Each row below holds a small network's activations on one input, seen along a few directions.
In each table, some parts of the input vary, and every possible input appears once, in random order.
A made-up example of a description, with smaller parts first: line(6) and (point or ring(11) or (values(3) and ring(8))).
Shared parts are said once, and a part with two or three values counts as separate values.
(in the rows, 128 means zero)

Other details of the inputs vary at random and push rows far along two fixed directions, the same in every table; ignore that.

Table:
row 1: [ 80 121 131 107 122  80 106 206 134 178 168 126 124  52 171]
row 2: [ 68 166 157  71 127  66 130 113 111  90 126 129 163 109 119]
row 3: [191 104 133 171 151 184 130  90 137 128 110  97  83 183 110]
row 4: [161 100  89 171 113 188 126 162  97 137  85 160 110 180 114]
row 5: [103 160 124  58 160 109 116 105 154  99 129 132 156  73 162]
row 6: [133  94 161 234 113 131 183 208 134 131 182 131  80 183  83]
row 7: [ 56 127 138 137 136  76 119 159 163 152 181  78 102  42 151]
row 8: [111 163  66  96 142 146 111  85 101  81  56 151 156 157 147]
row 9: [ 89 168 168  64 111  62 135 106 102 122 125 114 170 123 136]
row 10: [175 117 130 193 106 132 169 125  91 122 124 131 139 218  84]
row 11: [117 159 154 100 100 120  92  83  75  70  75 156 183 190 108]
row 12: [149 132 139  85 154 158  60  43 114  81  64 122 138 141 123]
row 13: [169 102  71 158 102 181 165 149 102 144  93 122 120 198 111]
row 14: [166 108 101 197 106 172 110 117 130 123 110 171 104 180 137]
row 15: [178  87 139 237 112 108 193 191 113 168 195 114 113 178  72]
row 16: [140 174  80  97 118 139 113  62 105 104  67 140 163 168 172]
row 17: [ 87 120 161 113 146  99 136 150 180 140 191 100 118  24 153]
row 18: [160  88 175 214 105 144 157 198 127 161 185 167  59 168  85]
row 19: [148 111  70 177 131 185 157 157 111 117  86 146 104 180 109]
row 20: [107 127 135  29 132 117  99 135 131 133 103 127 177  76 123]
row 21: [132 167  76  88 126 143 115  77  92 113  56 136 166 171 163]
row 22: [154  78 133 245 101 164 126 178 159 172 177 140  64 139 123]
row 23: [118 125 171 129 108 102 120 141 106 124 138 153 132 148 103]
row 24: [127 160 105 116 132  98 129  69  75  55  88 139 200 170  80]
row 25: [123 173 145  97 101 115 129  72  77  82  76 126 185 202 121]
row 26: [193 105 121 165 139 194 115 120 142 122 120 176 105 175 124]
row 27: [ 88 119 142  85 160 100 153 203 165 161 161 107 126  37 132]
row 28: [ 66 116 104  95 119  85 152 216 139 155 163  93 132  49 135]
row 29: [110 182 147  48 120  73 140  87 109 133 146 137 152  99 127]
row 30: [108 146 152 128 125 110 153 134 119 105 144 149 112 139 103]
row 31: [105 129 115 155 145 118 106 122 142 113 123  88  92 119 127]
row 32: [194  90 133 203 139 172 176 182 170 179 187 131  69 154 136]
row 33: [141 146 124 110 114 100  99  74  60  74  86 154 206 171  86]
row 34: [108 124 171 105 130  97 141 143 172 172 193  85 126  38 168]
row 35: [102 109 161  78 143 102 119 207 155 183 162 121 133  38 135]
row 36: [125 139 119 153 105 129 128 108 142 148 137 106 125 124 156]
row 37: [148 138 135  92 131 172  77  38 125  85  77 154 162 132 135]
row 38: [168  54 162 217 142 183 128 163 162 169 182 125  54 132 106]
row 39: [ 93 138 133 124 108  66 139 167 159 178 182  96 126  57 190]
row 40: [131 149 134 105 106 107  98  76  67  75  81 157 196 177  95]
row 41: [170 101 123 179 167 189 127  96 144  95 109 114  74 168  95]
row 42: [113 134  99 156 124 122 133 127 148 114 133 136 117 115 155]
row 43: [190  94 104 141 132 193 169 137 134 149  99 128 120 190  92]
row 44: [180 123 135 163 114 163 135 113 106 125 139 195  92 187  73]
row 45: [109 122 151  76 144  95 157 196 157 194 161  92 135  51 148]
row 46: [127 133  78  72 102 158  95 103  78  96  49 146 176 156 123]
row 47: [100 117 174 102 145  94 132 139 165 177 188  67 114  44 158]
row 48: [ 95 179 167  57 111  72 136 102 104 124 130 123 159 114 138]
row 49: [123 162 102 110 122 143  94  33 109 106  68 102 152 165 146]
row 50: [ 71 130 160 126 123  36 157 188 124 132 193 104 151  71 110]
row 51: [184  98 119 159 150 196 116 136 134 136 109 173 107 179 113]
row 52: [109 126 151  84 152  89 147 184 161 188 178  99 127  56 169]
row 53: [ 77 146 137  92 119  96  63  91 124 125 113 107 147  78 156]
row 54: [192  96 128 174 131 193 117 106 145 117 122 173 105 167 125]
row 55: [170  77 130 219 147 173 174 174 183 143 187 144  61 132 122]
row 56: [162 159 114  82 135 157 118  39 130  95  83 138 167 153 157]
row 57: [128 124 116 114 167 147 139 143 149 123 128 140 120 116 133]
row 58: [127 133  96 119 117 134 149 164 110 161 108 111 134 132 144]
row 59: [ 89 178 138  56 136  76 136  94 117 101 145 153 143  86 112]
row 60: [ 93 159 114  76 116  92  79 120 122 124 115 144 160  82 180]
row 61: [163  61 114 188 146 181 189 214 169 162 163 130  74 143  77]
row 62: [125 143 118  94 162 167 101  30 128  68  74 122 144 137 122]
row 63: [ 79 169  96  82 134  89 112 116 134 104 115 131 153  81 176]
row 64: [ 86 132 149 125 127  63 113 160 151 176 172  48 100  60 163]
row 65: [146 121  93 208 120 182 133 102 144 105 116 140  97 173 118]
row 66: [118 117 134 149 126 119  75 124 129 132 120 104  98 119 133]
Each input here is: values(3) and (line(6) or (values(2) and line(8))).
Changing only the values(3) part turns row 11 into row 25. The same change can be made to row 37. Which row results?
> row 34
Changing only the values(3) part turns row 45 into row 27. The same change can be made to row 9. Which row results?
> row 2
Change only the values(2) part in row 22. List by row number the other rows that result.
> row 37
Change only the line(6) part in row 44. List by row number the other rows that result.
> row 11, row 18, row 23, row 33, row 40
Change only the line(6) part in row 6. List by row number the other rows that result.
> row 2, row 24, row 30, row 50, row 59
Change only the values(3) part in row 54. List by row number the other rows that result.
> row 55, row 56

Table:
row 67: [141 150  88 182 122 149 115  79 119  85  93 142 124 183 137]
row 68: [132 146 170  45 146 119  98  76 153 120 127 119 151  87 147]
row 69: [114 121 191 144 139  76 169 167 156 150 214 117 118  78 114]
row 70: [126 108 173 125 160 106 152 158 193 157 203 115  97  56 129]
row 71: [180 132 165 137 124 157 132  69 107 100 110 150 141 196 100]
row 72: [ 93 165 129  99 106  86  82  95 119 115 113 109 154 103 180]
row 73: [133  96 189 118 154 111 125 162 177 181 193 100  96  63 126]
row 74: [104 114 135 146 135 126 117 162 183 181 185 106  76  46 178]
row 75: [149 137 134 167  92 134 113  78  91  95 104 149 136 208 117]
row 76: [129  94 176 121 155 107 134 163 176 159 197  97  93  54 116]
row 77: [131 113 180 114 154 109 141 157 181 173 206 116  86  60 132]
row 78: [162  87  91 210 107 148 193 204 118 169 147 108  96 176 100]
row 79: [170 116 126 116 109 167 123 128  93 108  80 195 149 190  96]
row 80: [113 166 177  66 134  84 126  78 112 110 140 132 162 103 126]
row 81: [ 99 141 123  80 138 133  66  81 146 134  99 102 142  70 181]
row 82: [159  81 105 229 141 189 143 149 185 154 157 132  54 129 143]
row 83: [ 87 175 119 101 116  81  91  90 116 112 116 119 142  99 174]
row 84: [137 123  89 155 148 199 106  70 147  92  72 125  98 156 135]
row 85: [164  85 129 195 123 161 174 215 134 144 164 187  98 162  76]
row 86: [173  80  84 195 148 190 177 201 162 164 147 149  82 147 128]
row 87: [100 175  98  59 108  86 149 124  99 141 105 114 175 116 156]
row 88: [ 66 122 162 169 114  57 145 185 132 139 202  96 104  95 115]
row 89: [147 138 104 176 115 153  90  82 104 109  80 128 122 189 135]
row 90: [111 103 146 144 126 129 108 166 185 184 180  96  86  49 185]
row 91: [126 144  93 178 127 150 114  86 112  78  80 125 110 187 123]
row 92: [ 98 137 134  51 121  95 107 145  96 105 104 155 182  91 103]
row 93: [124  98 124 108 132 125 140 218 160 194 173 115 112  63 173]
row 94: [166 140  85 132  97 159 156 115  94 131  73 132 153 209 129]
row 95: [ 77 166  95  64 121  85 157 133 103 119  94  93 175 116 137]
row 96: [148  91 112 249 115 145 132 171 136 142 160 111  65 158 117]
row 97: [152 115  87 158 138 200  90  68 140 102  77 124 110 149 136]
row 98: [103 155 138  43 119  97 114 139  98 116 116 176 173  98 121]
row 99: [172 128  69 115 143 200 132 112 118 124  76 164 127 174 140]
row 100: [ 94 161 174  71 147  85 133  89 116  87 130 111 162 104 108]
row 101: [ 82 148 135  48 132  96 122 149 103  95 102 155 172  98 102]
row 102: [105 134  89  49 147 126 107 132 123 124  92 116 168  77 156]
row 103: [ 82 123 157 175 109  51 149 175 138 146 211 116 115  91 130]
row 104: [168 127 150 145 135 152 132  71 101  84 107 138 140 185  76]
row 105: [110 136 103  45 146 129 100 132 124 145  86 119 170  86 167]
row 106: [156  78  88 189 153 195 173 210 156 157 141 129  72 152 113]
row 107: [164 113 123 120 119 167 116 129  86 114  75 187 151 189  82]
row 108: [ 82 171 144  97 103  62 105  87  96 105 137 130 160 117 142]
row 109: [158 137  83 136 107 158 148 117  89 138  67 123 155 209 115]
row 110: [164 123 133 124 167 183 130  67 145  83  97 134 109 171  90]
row 111: [155 150  67 143 114 155 173 114 102 112  82 137 156 203 118]
row 112: [113 155 185  69 135  88 107  85 110 118 129 113 174 107 118]
row 113: [ 77 155 140 104 105  61  96  95  93  92 128 109 169 110 125]
row 114: [149  88 152 241 100 125 141 166 116 156 171 130  81 185  96]
Changing only one part turns row 110 into row 76. The same change can be made to row 106. Which row results?
> row 102
Describe the family of inputs behind these rows.
> ring(6) and (values(3) or ring(5))
Change only the ring(6) part in row 91. List by row number the other rows that result.
> row 67, row 72, row 83, row 89, row 96

Table:
row 115: [146 113 128 158 119 141 133 142 117 132 128 144 118 158 112]
row 116: [172 103 120 184 126 179 143 134 120 116 116 161 101 195  91]
row 117: [141 119 142 157 116 134 128 128 125 130 139 136 117 148 118]
row 118: [134 113 128 162 123 128 143 167 127 145 147 134 110 138 116]
row 119: [105 112 155 135 116  86 134 192 139 169 184 115 119  78 136]
row 120: [157 105 128 163 130 150 151 152 133 145 141 134 107 153 110]
row 121: [139 115 123 166 127 140 150 142 136 136 143 122 109 145 120]
row 122: [131 112 141 157 129 122 140 151 137 136 158 126 111 124 117]
row 123: [168 156  97 111 132 176 115  32  95  73  45 145 158 210 115]
row 124: [186 102 106 190 129 188 155 129 122 129 111 147 102 204  98]
row 125: [ 89 164 148  48 134  82 109  96 127 115 124 111 171  77 146]
row 126: [ 77 164 124  51 127  81 113 115 117 111 113 115 178  78 150]
row 127: [163 149 103 117 132 172 111  37  97  69  54 154 159 203 109]
row 128: [120 163 113  59 132 122 111  75 105 100  77 127 176 132 138]
row 129: [ 74 168 131  60 126  72 109 106 119 108 119 110 169  79 152]
row 130: [133 145 107  84 141 156  97  81 133 105  77 136 152 130 158]
row 131: [ 90 158 132  52 143 102  90  92 147 119 113 107 160  62 181]
row 132: [106 103 139 129 140 117 123 183 169 173 170  98  99  57 158]
row 133: [176 109 113 190 129 177 147 114 124 117 114 142 107 195 101]
row 134: [ 83 151 125  54 146 105  79  88 144 117 110  97 150  52 165]
row 135: [162 147 102 107 131 179 114  49  96  72  49 163 162 203 105]
row 136: [101 114 161 130 125  89 139 194 142 163 185 121 112  77 128]
row 137: [ 75 166 126  54 118  74 108 116 109 119 111 117 177  83 154]
row 138: [145 113 122 164 118 139 138 149 118 139 130 139 115 157 115]
row 139: [142 112 120 150 140 152 126 136 162 149 149 130  91 105 145]
row 140: [143 108 114 142 139 156 128 149 158 154 145 136  96 104 144]
row 141: [147  98 107 157 142 174 117 135 149 141 121 123  91 126 127]
row 142: [137 113 124 149 127 134 157 165 137 154 147 118 106 132 126]
row 143: [107 112 137 114 140 111 125 182 171 174 177 113 104  47 164]
row 144: [101 111 154 132 127  88 140 195 142 160 184 117 113  75 129]
row 145: [ 91 160 127  50 143 104  90  90 146 121 116 114 156  56 176]
row 146: [122 170 111  84 126 127  99  52  94  76  66 141 174 161 128]
row 147: [144 103 141 170 119 137 143 168 130 148 152 142 101 145 110]
row 148: [120 119 122 147 123 120 144 165 130 139 145 127 116 125 124]
row 149: [134 123 115 151 111 133 135 142 117 135 124 133 125 151 125]
row 150: [118 167 106  91 120 126 105  58  94  84  68 135 169 160 134]
row 151: [132 162 116  76 135 134 105  49 105  83  73 133 172 153 127]
row 152: [174 107 107 211 112 177 147 124 117 125 116 146  96 209 105]
row 153: [ 73 171 131  61 124  71 108 106 115 111 119 111 169  82 152]
row 154: [101 114 154 132 125  86 138 195 140 164 184 117 114  79 130]
row 155: [ 98 117 163 121 116  82 132 190 141 167 185 116 122  68 137]
row 156: [100 118 147 119 128  85 144 188 147 165 180 106 126  66 139]
row 157: [131 114 149 162 125 125 139 153 134 138 158 133 103 133 113]
row 158: [139 105 122 167 127 141 158 170 137 150 151 126 106 137 119]
row 159: [155 106 133 160 129 151 151 152 136 144 142 138 104 151 106]
row 160: [136 110 120 174 120 136 151 171 128 145 145 134 101 149 115]
row 161: [ 94 120 148 122 126  79 140 193 141 160 179 111 122  69 136]
row 162: [181 108 105 198 128 187 157 115 125 122 112 138  97 207 102]
row 163: [177 107 112 205 125 178 145 121 119 113 114 150  96 205  95]
row 164: [122 159 107  98 128 134 115  67 106  82  77 134 162 153 128]
row 165: [124 118 145 151 121 111 131 149 129 142 156 125 115 122 124]
row 166: [184  93 104 203 140 211 128 109 146 124 104 136  78 190 118]
row 167: [179 103 124 199 128 184 146 117 124 111 118 155  96 202  90]
row 168: [122 157 117  93 130 124 110  72 108  87  87 132 165 142 129]
row 169: [148  97 120 165 138 166 131 157 156 155 140 123  89 125 140]
row 170: [123 155 107  81 129 132 121  87 109 104  84 128 165 141 134]
row 171: [ 91 164 144  47 134  79 109  96 123 119 123 106 168  77 150]
row 172: [150 109 144 164 131 142 152 147 141 147 154 126  95 143 112]
row 173: [159 148  90 114 129 175 113  54  91  71  46 159 164 203 109]
row 174: [123 119 152 148 121 113 132 149 132 142 157 129 113 121 122]
row 175: [146 109 134 147 130 137 148 157 134 150 147 126 108 135 117]
row 176: [111 162 127  76 130 111 100  70 104  84  89 134 169 129 131]
row 177: [112 167 116  70 132 118 117  69 111  99  86 117 166 129 143]
row 178: [150 103 134 168 127 150 148 157 132 135 143 145 105 150 103]
row 179: [ 97 120 149 126 115  77 134 192 138 171 180 109 126  71 143]
row 180: [ 98 115 153 119 128  84 139 189 145 159 182 113 123  65 133]
row 181: [127 154 127  89 132 131 111  70 114  90  91 137 162 142 124]
row 182: [175 107 122 197 115 172 134 115 115 119 118 149 104 200 102]
row 183: [118 155 131  91 129 124 106  75 108  86  92 141 158 140 123]
row 184: [ 89 165 138  52 133  80 111  97 124 117 121 105 174  77 152]
row 185: [ 85 157 131  54 142 103  87  91 143 120 112 102 156  60 176]
row 186: [103 117 153 145 115  80 136 181 142 167 187 105 115  80 141]
row 187: [142 108 134 183 119 130 143 157 130 147 155 129 100 147 117]
row 188: [107 110 151 128 130  93 144 190 148 166 184 112 119  73 132]
row 189: [123 121 144 148 125 111 133 150 131 137 155 126 114 122 121]
row 190: [152 115 130 143 130 151 145 137 130 136 128 137 113 153 111]
Describe the family of inputs behind these rows.
> values(2) and (line(6) or (line(4) and line(8)))
Changing only the values(2) part turns row 130 into row 131. The same change can be made to row 188. Which row results?
> row 127
Change only the line(6) part in row 143. List by row number the other rows that result.
> row 130, row 132, row 140, row 141, row 169

Table:
row 191: [147  98 144 174 142 143 159 161 158 153 170 118  78 131 104]
row 192: [134  97 135 207 118 131 139 165 142 152 167 120  89 134 117]
row 193: [ 88 147 139  27 141 101  97 132 137 141 119 116 170  45 168]
row 194: [122 147 100  96 129 138  98  95 118 101  88 147 149 125 147]
row 195: [124 122 101 134 118 134 121 142 138 148 120 114 119 117 153]
row 196: [ 66 162 117  60 124  75 101 118 134 126 127 107 163  53 178]
row 197: [130 116 108 125 127 140 113 150 133 148 121 128 119 112 149]
row 198: [151  90 135 168 140 161 146 182 157 160 163 146  90 120 121]
row 199: [ 82 148 162  44 137  76  92 116 133 116 138 122 174  51 142]
row 200: [126 162 110  61 148 138 118  62 121  99  84 131 166 125 140]
row 201: [168 138 128 171 122 159 132  68 112  99  98 137 123 210 109]
row 202: [146 104 118 186 134 144 164 168 159 155 166 114  85 132 134]
row 203: [153 127 153 143 128 133 140 103 127 123 142 131 116 156 107]
row 204: [168 145  97  99 120 177 125  74  76  70  39 183 176 221  88]
row 205: [165 139 107 108 141 197  97  43 103  59  45 171 148 202 102]
row 206: [ 88 137 147 111 137  85 134 144 149 139 161  90 122  74 148]
row 207: [ 65 158 141  56 132  74  85 121 127 116 128 115 156  52 158]
row 208: [128  99 128 201 123 139 139 170 145 149 163 119  77 133 122]
row 209: [115 153 108  91 112 113 117 122  85 105  87 150 172 150 118]
row 210: [154  92 169 181 122 137 140 168 144 152 177 147  88 137 104]
row 211: [138 132 114 146 118 125 167 144 106 127 123 126 137 172 111]
row 212: [150 105 135 166 122 128 188 194 127 160 168 128 107 148  92]
row 213: [167 129 112 169 132 168 133  72 117  93  93 132 126 200 107]
row 214: [175 147 109 116 139 181 118  22 100  62  55 150 155 206  96]
row 215: [ 80 138 129 110 105  66 143 182 112 151 153 113 150  90 138]
row 216: [157 117 113 126 142 166 144 123 138 144 117 120 117 140 129]
row 217: [ 82 160 124  45 136  82 115 116 138 141 119  84 167  57 180]
row 218: [142  99 155 197 116 126 130 168 133 156 173 140  84 141 115]
row 219: [ 92 124 150 116 126  80 107 155 136 141 163 117 131  66 140]
row 220: [135 105 149 206 107 123 138 161 134 152 175 125  85 142 121]
Describe the family of inputs behind these rows.
> ring(5) and (point or line(5))
Changing only the ring(5) part turns row 220 into row 210. The same change can be made to row 192. Which row results?
> row 199
Which other rows agree with row 214 in the ring(5) part? List them by row number.
> row 191, row 200, row 203, row 212, row 216
Change only the ring(5) part in row 195. List by row number the other rows that result.
> row 193, row 197, row 216, row 217
Which other rows agree with row 194 in the ring(5) part? List them by row number.
> row 197, row 207, row 209, row 218, row 219
